Each row below holds a small network's activations on one input, seen along a few directions.
Each table varies a few parts of the input and shows all the possible inputs, shuffled.
Descriptions start from the smaller parts, as in this example, which fits no table here: one of 2 separate values, together with either a single point or one of 9 places along a line or (one of 4 places along a line, together with one of 5 places around a ring).
Shared parts are said once, and a part with two or three values counts as separate values.

A family of inputs:
R1: [  4   1  13 -29  15 -13 -19 -17  33  -8  16]
R2: [-42 -10   3  -6 -21  -7  -5   9  -5 -14 -42]
R3: [ 9 26  6 45 -5  2 27 11  6 -2  8]
R4: [  6  33   0  16  -8 -23 -18  -3  26 -17 -18]
R5: [ 12 -41 -14   8   7 -20  -5  -5 -31  25  17]
R6: [  4  -8  18 -36  27  11 -14 -10  25 -15  10]
R7: [ -2  26 -10   0   6  41   8  23  -1 -14 -20]
R8: [-21  -4 -14  39 -21 -27 -27 -11 -16  13 -21]
R9: [  0 -47 -19  -8  11  -2  17   5 -32   1  20]
R10: [-37  -6  -2  13 -27 -19 -24  -8   1   7 -38]
R11: [-24 -40  10 -43 -11 -11  -9  -2  -3   5  -6]
R12: [ -3 -35 -10   2 -12 -30 -31 -21 -11  31  14]
R13: [-6 34 -2 26  6 13 35 19  0 -1  4]
R14: [ -7  -9 -19  45  -1 -18  -2   6 -36   6 -17]
R15: [-11  28   5   8   4  -9 -14  -8  32 -27 -22]
R16: [ 41   5   7  -5  -4 -22 -21  -7  11   8  29]
R17: [-18 -37   2 -23 -18 -23 -27 -18   6  26  -2]
R18: [27 -2 13  7  5 -2 23  1  8 17 44]
R19: [  7   1   9 -30  -7  12  16 -40 -13  35   2]
R20: [ 16 -10  11 -38  21  31  -7   3  13 -12   8]
R21: [ 16  -4  -6 -36  13  39   5  12   3   2  16]
R22: [ 23  33   0  31 -14 -17 -17   4   9 -11  -7]
R23: [ 24   3   4 -20   1 -24 -23 -15  30   1  19]
R24: [ 12   5  -6 -27  14  27  23  14  -1  14  31]
R25: [ -2  18   5  -1  13  35  -4  12  11 -29 -29]
R26: [-14  22  13   0  20  13 -11   1  21 -32 -27]
R27: [-40 -14  -7   4  -8   2  14  14 -23 -28 -25]
R28: [ 42  -1  13  10  -3 -10  -2  -3   6  16  38]
R29: [ 24  27   7  46 -11  -6   2   8   4  -3   2]
R30: [ 15   2   3 -10  15   9  33   9   5  18  38]
R31: [-22 -44  -2 -32   1   0  11   3 -19 -10  11]
R32: [-12  31   2   6 -17  16  19 -29 -17  17 -32]
R33: [-19 -15 -22  29   3   0  19  15 -38 -16 -15]
R34: [ -5  33 -12  10   5  29  28  25  -4  -3  -7]
- Changing only one part turns R17 into R10. The same change can be made to R20. Which row results? => R25
- Describe the family of inputs behind these rows. => one of 2 separate values, together with either a single point or one of 6 places around a ring or one of 10 places around a ring
- Which other rows does R16 become when the choice among 2 separate values takes its other values? List them by row number. => R22
- Which other rows does R14 become when the place on the ring of 6 takes its other values? List them by row number. => R2, R8, R10, R27, R33

A family of inputs:
R35: [-36   5   3   6 -29  -6 -22  -5   3 -12 -51]
R36: [-14 -18 -13 -13  15  34  12  19 -27   2  -3]
R37: [ 25  14  27 -45  12  12   2 -38  25  22  25]
R38: [  6 -26  13 -41  29   3  -4  -5  20 -20  14]
R39: [-17  10   1  23 -24 -32 -30  -5   8   6 -39]
R40: [ 13  59  21  -8 -10  18  -8 -11  40   5 -14]
R41: [ 14  19 -13  47   0 -15 -13  -8  -3  -3  -3]
R42: [ 25  25  -3  33  11   0  -4   8  -1 -29   0]
R43: [ 14 -27   7  -4   4 -33 -26 -28  13  13  28]
R44: [ 14  25  12  18  -4 -11 -27  16  29 -30  -8]
R45: [  6 -22 -14  18  -7  -9   0  -1 -35  31  -2]
R46: [  1   6  -1  42  -9 -23  18   7   0   9  21]
R47: [-23 -24 -10 -41   5  15  -4  11  -6   1   5]
R48: [ 17 -12  -9  -8  24  31  19  27  -9 -10  12]
R49: [ -6  21   6  -3   8   8 -13  22  36 -38 -26]
R50: [ 36 -10  -5  12  13  10   5  18 -11  -3  30]
R51: [-13 -27 -13   1 -12  15   9  -1 -39  15 -14]
R52: [ 11  13   7  29   3  -8  28  21   3 -17  24]
R53: [-24 -41   8 -31  -8 -13 -13 -34 -10   5 -11]
R54: [ -8   8   4   7  14  11  41  29   8 -24   6]
R55: [ 37  25   5 -14   8  41  22  -5  -3  32  24]
R56: [ 25 -16 -14  26   1  -6  -4   5 -16  22  26]
R57: [-38  -6  -2  17 -21  -3  32   0 -23   1 -18]
R58: [ 26  59   6   7   5  30  15 -17   9   6  -6]
R59: [12 47 17  3 -2 22 45 -4 13 18 18]
R60: [ 15 -23  -9  -2 -11 -24 -20  -1   4  21  34]
R61: [-36  16   3  -8  -1  12 -19  14  15 -25 -41]
R62: [-39   4  -1   3   6  15  35  20 -10 -12  -8]
R63: [  6  20  -9  11  23  19  10  16   5 -36 -17]
R64: [ -5 -29 -11 -11 -19 -30 -14  -8 -13  30   5]
R65: [ 25 -16  -1 -17   2 -12 -10  13   7  -4  36]
R66: [ -6 -35   7 -14  -4 -38 -21 -32  -5  23   1]
R67: [-24 -36 -10 -29 -23  -7  -5  -8 -18  14  -6]
R68: [  7 -20  -6 -38  13   9   3  20  12 -11  20]
R69: [  4  18   3  33 -16 -26 -36   1  25  -4 -11]
R70: [-20  -2  -2  33 -18 -28  23   1 -18  18  -7]
R71: [-25 -30  10 -45  19   7 -10 -13   1  -8  -1]
R72: [ -5  10 -13  38  -9 -18  -9 -12 -23   6 -31]
R73: [-25  15 -12   7  14  24   3   7 -13 -23 -32]
R74: [ 27  18   9 -42  -5  20   8 -12  17  31  31]
R75: [-24   5 -12  20 -13   5   1 -13 -26 -10 -43]
R76: [ 24 -21  17 -19  17 -18 -17 -13  16 -12  31]
- Changing only one part turns R71 into R36. The same change can be made to R38. Which row results? => R48
- Describe the family of inputs behind these rows. => one of 6 places along a line, together with either a single point or one of 6 places around a ring
- Which other rows does R60 become when the place on the line of 6 takes its other values? List them by row number. => R41, R43, R46, R56, R69
- Which other rows does R49 become when the place on the ring of 6 takes its other values? List them by row number. => R35, R39, R44, R61, R69
- Which other rows does R76 become when the place on the line of 6 takes its other values? List them by row number. => R42, R44, R50, R52, R65

A family of inputs:
R77: [ -1 -16   4  -9 -12 -27 -18 -22   2  26  10]
R78: [-31 -19  -8   1  -4  -7  -4   7 -16 -21 -21]
R79: [ 24 -14  -1 -18  -4 -14 -17 -20   2  25  23]
R80: [ 16  10 -16  53  -9  -7  30   6 -30  24  16]
R81: [ -9  30  11 -12   3  26  13   4  12 -18 -19]
R82: [  4  33   2  26  -8  -2 -18  -8  14  -4 -21]
R83: [ -8  -1 -19  28   1  19  45  18 -42  11   1]
R84: [-10 -22   3  12 -14 -35 -15 -16   2  10  -2]
R85: [-36 -32  -2 -14 -10  -6   0  -2  -8  -2 -14]
R86: [30  8  7  3 11 -2 -1  8 19  2 35]
R87: [-18  21   1   2   2  24  -1   3   2 -18 -37]
R88: [24 28  8  4  3 -4  7  3 30 -4 18]
R89: [ 38 -12   4  -8   6  -4  -9  -4   5  13  32]
R90: [ -2  18   7 -18  19  23  22  10  18 -20   4]
R91: [  5  -2   5 -19  26  25  14  15   6 -13  20]
R92: [  3  12  -7  31 -10 -20 -21   6   3  -5 -22]
R93: [ 12 -22   2 -31  19  23   6   4  -7  -3  18]
R94: [17 39 16 11 -7 -4 -2 -6 23 -4 -6]
R95: [ -5  -9  -7  25 -16 -32 -19  -3  -4  -7  -8]
R96: [-22   1  -9   7   0   7  -5  17  -9 -18 -36]
R97: [-25 -27   2 -35  -5  -1  -2  -7 -10  15  -3]
R98: [ -5 -24  -5 -42   6  16  -3 -10  -9  10  11]
- Changing only one part turns R89 into R93. The same change can be made to R86. Which row results? => R91
- Describe the family of inputs behind these rows. => one of 2 separate values, together with either a single point or one of 10 places around a ring

A family of inputs:
R99: [-32 -27  -7 -11  -6  -9 -17   3  -7 -18 -21]
R100: [  5   6  -6  29  -7 -23   5  -1  -6   6   3]
R101: [  1 -14  12 -46   5   9   2 -10  12   9  15]
R102: [ 17  12   2   5  -3  -9 -18  -2  23   5   9]
R103: [-18   4   1   4 -18  -9 -13 -15  -6   5 -31]
R104: [ 26 -12   1 -10  11   5   6  -3  -4   2  31]
R105: [-27 -36 -13   4  -4  -5   1  10 -25  -7 -10]
R106: [25  5 -2 17 -5 -9  0  8  3 13 19]
R107: [ 22  -8  10 -23  14   2 -12  -8  15  -4  17]
R108: [  3 -16  -1 -33   5  13  17  -5  -8  18  30]
R109: [-13  -2  -7  19 -19  -5   4  -9 -24  13 -18]
R110: [  1  10   4  16  -4 -26 -13  -6  12   0 -10]
R111: [ -6  43   6   8  16  31  10  16  17 -25 -23]
R112: [ -2  36  -2  22  16  35  28  22  -1 -17 -11]
- Changing only one part turns R99 into R105. The same change can be made to R101. Which row results? => R108
- Describe the family of inputs behind these rows. => one of 2 separate values, together with either a single point or one of 6 places along a line
- Which other rows does R103 become when the choice among 2 separate values takes its other values? List them by row number. => R109
- Which other rows does R106 become when the choice among 2 separate values takes its other values? List them by row number. => R102
